These are the activations of a small neural network, seen along a few directions. Each row is one input.
Each table varies a few parts of the input and shows all the possible inputs, shuffled.
A made-up example of a description, with smaller parts first: values(3) and (point or ring(11) or (line(4) and ring(5))).
Shared parts are said once, and a part with two or three values counts as separate values.

Other details of the inputs vary at random and push rows far along two fixed directions, the same in every table; ignore that.

Table:
row 1: [  8 -12  33 -14 -13  30   7 -14 -10  39   1]
row 2: [-42 -35  28 -12   0  39   2 -41 -50  49 -39]
row 3: [-42 -74  -5   6 -20  37   8 -14  -6  17 -64]
row 4: [  1  69  19  -8  37  12 -23   6 -20   3  45]
row 5: [-11  -8  19 -15   9   5   2 -14 -28  30 -29]
row 6: [  7  22 -45   9   2 -34  15  30  14 -54  10]
row 7: [-25 -21  49   1  18  64 -21 -21 -29  30 -23]
row 8: [ 22  15  11  -6 -12  -3 -18   0  -6  16  27]
row 9: [ -2  54 -16 -11  34 -29 -12  -6  -7  32  40]
row 10: [-19  17 -21  -3   3   1   1   1  -7  -1   4]
row 11: [  7  14 -60  31  -6 -36  18   7  27 -51  10]
row 12: [ 14 -18 -78  46 -10 -45  21  19  50 -62  -5]
row 13: [ 20  48  -1 -14   3 -43  -4  19  25 -17  49]
row 14: [-28 -14  34 -17   2  24   5 -29 -49  35 -32]
row 15: [ 22  66  10 -35   7 -30 -25   5   2   7  57]
row 16: [-14  -3  20 -12  -8  24  -6 -31  -9  52 -36]
row 17: [ 21  -6  -2  18 -22 -21  -6  15   8  -9  20]
row 18: [-14 -96 -15  47  -2  29  11  11  14 -51 -51]
row 19: [ 25  64 -24  -3   9 -38  -1   5  18 -12  25]
row 20: [  2  48  29  -3  36  29 -32  -8 -14  19  32]
row 21: [ -4  16  51 -49  -1  25  -3 -23 -15  46   9]
row 22: [ 36  19 -28 -15   1 -39   4  25  33 -41  35]
row 23: [  5  26  20 -18  -1 -18  11   7  16  -2  30]
row 24: [ -7  -7   2  -9  12  -7  -2  -6  -8  34 -18]
row 25: [  3  13  41 -10 -11  17  -9 -12 -13  46  18]
row 26: [-20 -85 -14  14 -30  18  24  11   4 -27 -83]
row 27: [ -4  22 -13 -15   8  -7  -7  10   7  19  -4]
row 28: [-13 -73 -23  31 -36   7  34  -7   2 -50 -69]
row 29: [ -4 -66 -17  47  -1  19   9  23  15 -66 -35]
row 30: [  3 -20 -31  33  22  -2  -2  17  15 -42   9]
row 31: [ 55  -2 -50  19  -8 -39  12  34  39 -51  35]
row 32: [ -1  24  30 -23 -11 -14 -21  -5  -6  16  23]
row 33: [ -1   3  46  -9 -11  24   8 -11 -11  45  10]
Description of these inputs: line(6) or (values(2) and ring(6)) or (values(3) and ring(5)).
Q: Which other rows does row 26 become when the values(3) part takes its other values? List them by row number.
A: row 5, row 19

Table:
row 34: [ 27  50  27 -35   4 -17 -31  -1   0  52  62]
row 35: [ -5  78   7   7  33  15 -26 -17 -21  37  46]
row 36: [ 20 -40 -29  -3 -31 -30  22  23  42 -43 -27]
row 37: [ 21 -47  -9   4 -29 -37  27  32  19 -53 -15]
row 38: [-49 -43  49 -16  14  61  -5 -33 -59  30 -57]
row 39: [ 20  59  43 -27  -6 -17  -9  -5 -18  33  62]
row 40: [ 26 -58  -5  11 -27  -9  14  27  37 -43  -4]
row 41: [-10 -48  44 -31 -36  45  -9 -37 -11  67 -47]
row 42: [ 12 -36  -9  12 -41 -27  33  22  30 -57 -13]
row 43: [-52 -35  29 -25  11  73 -10 -33 -41  43 -69]
row 44: [ 20 -38 -39  26 -49 -33  25  10  39 -35 -13]
row 45: [ 24  56  29 -21 -10 -18 -13 -14 -15  49  60]
row 46: [-12 -41 -31  24  18   8  12  25  17 -65 -33]
row 47: [-59 -41  30 -26  11  57 -17 -31 -47  45 -65]
row 48: [-50 -39  29   5  -5  58  -8 -54 -56  53 -59]
row 49: [ 21 -44 -10  -1 -25 -23  23  31  40 -55 -14]
row 50: [  5  64   5   0  46   3 -32 -10 -29  36  42]
row 51: [-54 -37  28   6 -10  73  -8 -52 -46  57 -63]
row 52: [ 21 -37 -11   6 -32 -15  33  24  42 -58 -15]
row 53: [ 14  62  42 -55   8 -23 -20   8  -4  32  50]
row 54: [ 11  65 -54   9  45 -41 -28  21  14 -14  45]
row 55: [ -8 -43  68 -24 -33  61   4 -28 -13  43 -25]
row 56: [ 10  81 -30   5  45 -16   0  23  19 -44  46]
row 57: [-31 -57  46 -20  -8  18  32 -25  -8  91 -37]
row 58: [-39 -47  52  -2  16  83 -19 -27 -36  38 -50]
row 59: [-13  78  -2 -32  46  -4 -21 -13 -37  27  28]
row 60: [ -4 -58  56 -20 -34  39  -5 -30 -34  64 -29]
row 61: [ 21 -29 -32   5 -36 -26  32  18  47 -50 -24]
row 62: [ 32  64  -2 -15  -7 -62  10  24  12 -27  58]
row 63: [ -6 -52  65 -25 -30  35  -1 -18 -34  44 -22]
row 64: [-19 -46 -29  22  19  -6   5  27  10 -63 -30]
row 65: [ 20 -44 -34  24 -47 -41  25   9  24 -32 -17]
row 66: [-30 -52  61 -51 -34  36  -8 -31 -30  66 -59]
row 67: [  2  84  16  -3  47  24 -23  -4  -9  17  48]
row 68: [ -6 -34 -55  45   1  13  14  10  23 -41 -40]
row 69: [ -2  80 -10 -16  47  12 -35 -10 -12  41  32]
row 70: [  3 -47 -40  49  14  12  -2  21  22 -40 -27]
row 71: [-21 -30 -46  30   0 -17  22   4  -4 -56 -33]
row 72: [ 32  55  26 -33   4  -3 -24  -6   7  51  58]
row 73: [-23  89  -1 -21  30   6 -13 -20 -28  26  29]
row 74: [ 20 -63  -6  12 -28 -24   9  34  31 -43   0]
row 75: [  0  69  22  -9  51   6 -31  -7 -34  25  47]
row 76: [ 15 -33 -30  12 -43 -50  33  18  21 -48 -22]
row 77: [ 47  66 -31  -9  -8 -42   0  10  45  -6  53]
row 78: [ -3  74  -7 -13  44  -2 -31 -17 -32  41  33]
row 79: [ 27 -50 -35  16 -37 -40  18  17  26 -30 -19]
row 80: [ 19 -43 -28   2 -34 -44  26  24  22 -42 -28]
row 81: [-26 -50 -48  45  36 -20  40  18  24 -10 -27]
row 82: [-10 -52 -21  38  18   3  -5  25  11 -51 -21]
row 83: [ 20 -56 -33  11 -35 -38   7  20  38 -27 -19]
row 84: [ -1  65   7  -7  50   6 -44  -3 -18  40  44]
row 85: [ 10 -31 -30  10 -46 -35  33  14  32 -46 -24]
row 86: [ 38  58  -6  -1 -10 -44   4  23  27 -24  75]
row 87: [ 52  56 -20  -1  -3 -33  -1  17  42  -9  69]
row 88: [ -4 -41 -37  58   2  -7   9   5   1 -43 -18]
row 89: [ -9  79  20   1  36  15 -22 -12 -22  20  49]
row 90: [ 24 -51 -27  34 -46 -22  25  17  36 -38  -1]
row 91: [-53 -29  31 -17   2  81   1 -40 -40  42 -71]
row 92: [ 12  67 -24  26  38 -35  -9  14  -2 -37  60]
row 93: [-17  79  19 -17  40  -2 -14 -17 -37  12  39]
row 94: [ 26  75 -40  29  42 -13 -13  21  24 -20  54]
row 95: [-58 -30  48  -6   0  70   2 -39 -48  27 -54]
Q: Describe the family of inputs behind these rows.
A: values(2) and (point or (ring(5) and ring(6)))
Q: Which other rows does row 38 become when the ring(5) part takes its other values? List them by row number.
A: row 50, row 59, row 75, row 78
Q: Which other rows does row 70 become when the values(2) part takes its other values? List them by row number.
A: row 72
Q: Start at row 66 and move only the ring(6) part, one step at a time. The first step leads to row 36. Which rows follow, in order?
A: row 61, row 85, row 76, row 80

Table:
row 96: [ -9  18   3 -14  27   3 -19   9  -9  -2   8]
row 97: [-10 -38 -64  19 -21 -31  39  17  24 -66 -54]
row 98: [ 34  86  -2 -16  20 -33  -9  21  15 -19  83]
row 99: [ 17  44 -34  13  21 -26  -7   4   9  -4  33]
row 100: [ 30 -27 -33  25  -7 -39  19  45  44 -80   5]
row 101: [-33  -2  46 -14  11  53 -12 -26 -45  38 -14]
row 102: [ 15   4   2   6 -16   0  -1   2   8   4  11]
row 103: [-20  52  46 -21  25  38 -23 -32 -38  53  19]
row 104: [-24 -56  16  14   3  34   9   0 -12 -11 -53]
row 105: [  0   6 -25   9  15 -12  -2  -2   9   4   5]
row 106: [ 14   4   2   4 -15  -2  -1   2  11 -10  16]
row 107: [  3 -50  11   6 -30  18   8 -10  -1  16 -32]
row 108: [ -2  55  62 -35   6  30 -21 -27 -27  59  34]
row 109: [ -7  52   3 -22  31  -3 -17 -11 -10  53  23]
row 110: [-31 -36  30   3  -5  55  -9 -35 -36  31 -40]
row 111: [-13 -56 -19   1 -44 -28  36  -1   3 -35 -49]
row 112: [ 21  37 -11 -15   9 -38  -4  15  19  19  41]
row 113: [-23 -95  36  -9 -27  36   3  -5 -10  -3 -63]
row 114: [ 13 -31 -10   4 -17  -9   8   3  13   4 -10]
row 115: [ 23  35 -60  41  14 -47   3  30  31 -51  38]
Q: Changing only one part turns row 107 into row 99. The same change can be made to row 111. Which row results?
A: row 97
Q: Describe the family of inputs behind these rows.
A: values(2) and (point or line(9))
Q: Which other rows does row 112 become when the values(2) part takes its other values? List them by row number.
A: row 109

Table:
row 116: [ 13  45  19 -10   2   3  -8 -10  -2  34  37]
row 117: [ 15  30 -22  18  11 -15  -5  11   7 -29  23]
row 118: [ 12  32 -24  19  24 -18   0  11   7 -12  33]
row 119: [ -6 -39 -10  24  -3   8   5   2  -7 -23 -27]
row 120: [ 14  22   4 -10  10 -14  -5   5   8  21  26]
row 121: [-24 -76   1  21  -3  32  10  -4  -5   1 -55]
row 122: [  4  43  -4  -7  32   3 -13   3   2  18  27]
row 123: [  5  52   3 -17  30   1 -21   2  -8  15  26]
row 124: [  7  32 -13  -9  -2 -23   5  -5   9  24  15]
row 125: [ 17  35   5 -15  12  -9  -7   5  12  23  32]
row 126: [ 19  29  -8 -13   5 -31  -3  18  12  -9  33]
row 127: [-29 -58  22  -3  -3  54  -5 -22 -20  27 -54]
row 128: [ -6  59 -12 -10  23  -9  -6 -12  -9  34  20]
row 129: [ -9 -35  31 -21 -15  23   8  -7  -5  12 -30]
row 130: [ -9 -46 -18  17   2  -6  17  17  10 -45 -29]
row 131: [ 16 -17 -20   5  -7 -34  17  27  27 -44   3]
row 132: [-17  30  37 -20  17  24  -8 -22 -35  32   9]
row 133: [-37 -55   6   0 -18  27  21 -22 -18   4 -68]
row 134: [ 16  25   1  -7  -4 -20   0   7   1  -5  31]
row 135: [-14  31  31 -40  -8   6   2 -27 -22  49  -4]
row 136: [  8  34 -19   9  17 -20  -2  13   1 -25  31]
row 137: [  5  -6 -27  -1 -21 -29  16   7  15 -19  -9]
row 138: [ 15  31  -6  -7   1 -32  -4  15   9  -9  37]
row 139: [ 22 -18 -26  11  -6 -34   6  26  24 -36   3]
row 140: [ 13  34 -17 -12  -6 -32   1   1   6   6  13]
row 141: [  0  39   4 -17  26  -2  -6   6  -1  -2  19]
row 142: [  5  33 -21  10  24 -22 -12  10   4  -9  32]
row 143: [ 11  42  17 -18   7 -17 -17  -1  -8  25  35]
row 144: [ -4  43   9  -7  25  -5 -20  -3 -18  18  24]
row 145: [-13  30  29 -14  19  29 -21 -28 -35  48  14]
row 146: [ 11 -14 -40  43   2 -12  14  19  25 -46   2]
row 147: [ 26  25 -17  -7   6 -25  -6  16  23  -8  33]
row 148: [ 20  20 -14  -1  -8 -22   1  18  24 -27  25]
row 149: [-14 -47 -43  24 -16 -12  24   8  12 -44 -46]
row 150: [  2  22  42 -21  -9  24 -15 -23 -24  43   9]
row 151: [ -6  53  10  -5  32   0 -18  -7 -14  36  35]
row 152: [  4  -7 -33  15  12 -23   5  25  15 -44   3]
row 153: [  1   7  30 -12 -13  23 -10 -22 -14  36   8]
row 154: [-21 -64  39 -20 -27  45   3 -17 -16  27 -52]
row 155: [-31 -49  28  -1 -11  48   7 -18 -16   3 -52]
row 156: [ -8  24  43 -28   2  16 -21 -25 -26  62  18]
row 157: [-14 -28 -27  14  -8  -4  11  -3  -2 -14 -40]
row 158: [  9  -6 -31   3 -16 -27  11   2  17  -8  -5]
row 159: [-21  43  15 -27  15  20 -16 -34 -32  60   1]
row 160: [  3 -13 -32  23  -1  -8   7  20  22 -52  -6]
row 161: [ -2 -51  -3  19 -17  -3  12   6  11  -4 -20]
row 162: [  9 -27 -17  15 -15 -33  20  23  23 -45  -2]
row 163: [-34 -65  19  10 -10  29  12 -10 -18  -7 -53]
row 164: [ 17  20   1  -1 -10 -17  10   9  11 -21  22]
row 165: [ -8 -40 -19  13   0   7   8  14  10 -35 -28]
row 166: [  5  -8 -23  21   3  -3  -1  13  14 -35  -8]
row 167: [ -7 -31  27  -4 -28  27   5 -14 -12  10 -22]
row 168: [ 16 -20 -16  14 -16 -28  22  20  18 -45   4]
row 169: [-27 -12  42 -21  12  44 -19 -26 -39  49 -28]
row 170: [ 21 -21 -30  13  -6 -31   7  22  28 -32   8]
row 171: [-10 -69  15  13 -29  32  12  -9   9   8 -45]
row 172: [ 11  23 -29  16  14 -12  -7  12  20 -27  21]
row 173: [-17  33  42 -20  10  35 -10 -26 -33  34   5]
row 174: [  2  55   6  -7  15   4 -13  -5 -12   5  34]
row 175: [-11 -79  23   9 -33  27  11 -13 -15   5 -52]
row 176: [ 20 -12 -23  15 -14 -17   5  15  31 -30   8]
row 177: [-29 -10  39 -21  13  47 -20 -31 -37  57 -21]
row 178: [  8 -14 -40  36   6 -10  10  21  32 -44  -2]
row 179: [  0  19  36 -17   1  18  -8 -21 -20  54  17]
row 180: [ -5 -33  26  -6 -23  26  -3 -12  -5  15 -29]
row 181: [ 19  29  -5  -6  -4 -22   6  16  22 -25  26]
row 182: [ -1 -23 -37  30   2 -26  10  26  17 -55  -4]
row 183: [ -9  27  22  -6  10  31 -17 -24 -23  33  10]
row 184: [ 26  31  -9 -11   6 -25  -7  18  17  -8  28]
row 185: [ -8 -88   8  18 -35  23  15 -10  -4  -4 -49]
Q: Changing only one part turns row 185 into row 134. The same change can be made to row 142. Which row results?
A: row 182
Q: Changing only one part turns row 170 into row 139. The same change can be made to row 147. Which row results?
A: row 184
Q: Describe the family of inputs behind these rows.
A: values(2) and line(5) and (point or ring(6))
Q: Which other rows does row 133 become when the line(5) part takes its other values? List them by row number.
A: row 128, row 149, row 157, row 159
Q: Which other rows agree with row 151 in the line(5) part and the values(2) part? List them by row number.
A: row 118, row 121, row 122, row 128, row 146, row 178
Q: Which other rows does row 156 become when the line(5) part takes its other values? List them by row number.
A: row 138, row 143, row 161, row 162
Q: Start at row 173 and move only the ring(6) part, one step at a time. The first step leads to row 155. Which rows follow, in order?
A: row 141, row 130, row 163, row 132
Q: Which other rows does row 126 become when the values(2) part takes its other values? List them by row number.
A: row 152
Q: Which other rows agree with row 123 in the line(5) part and the values(2) part? List them by row number.
A: row 117, row 119, row 144, row 157, row 166, row 169
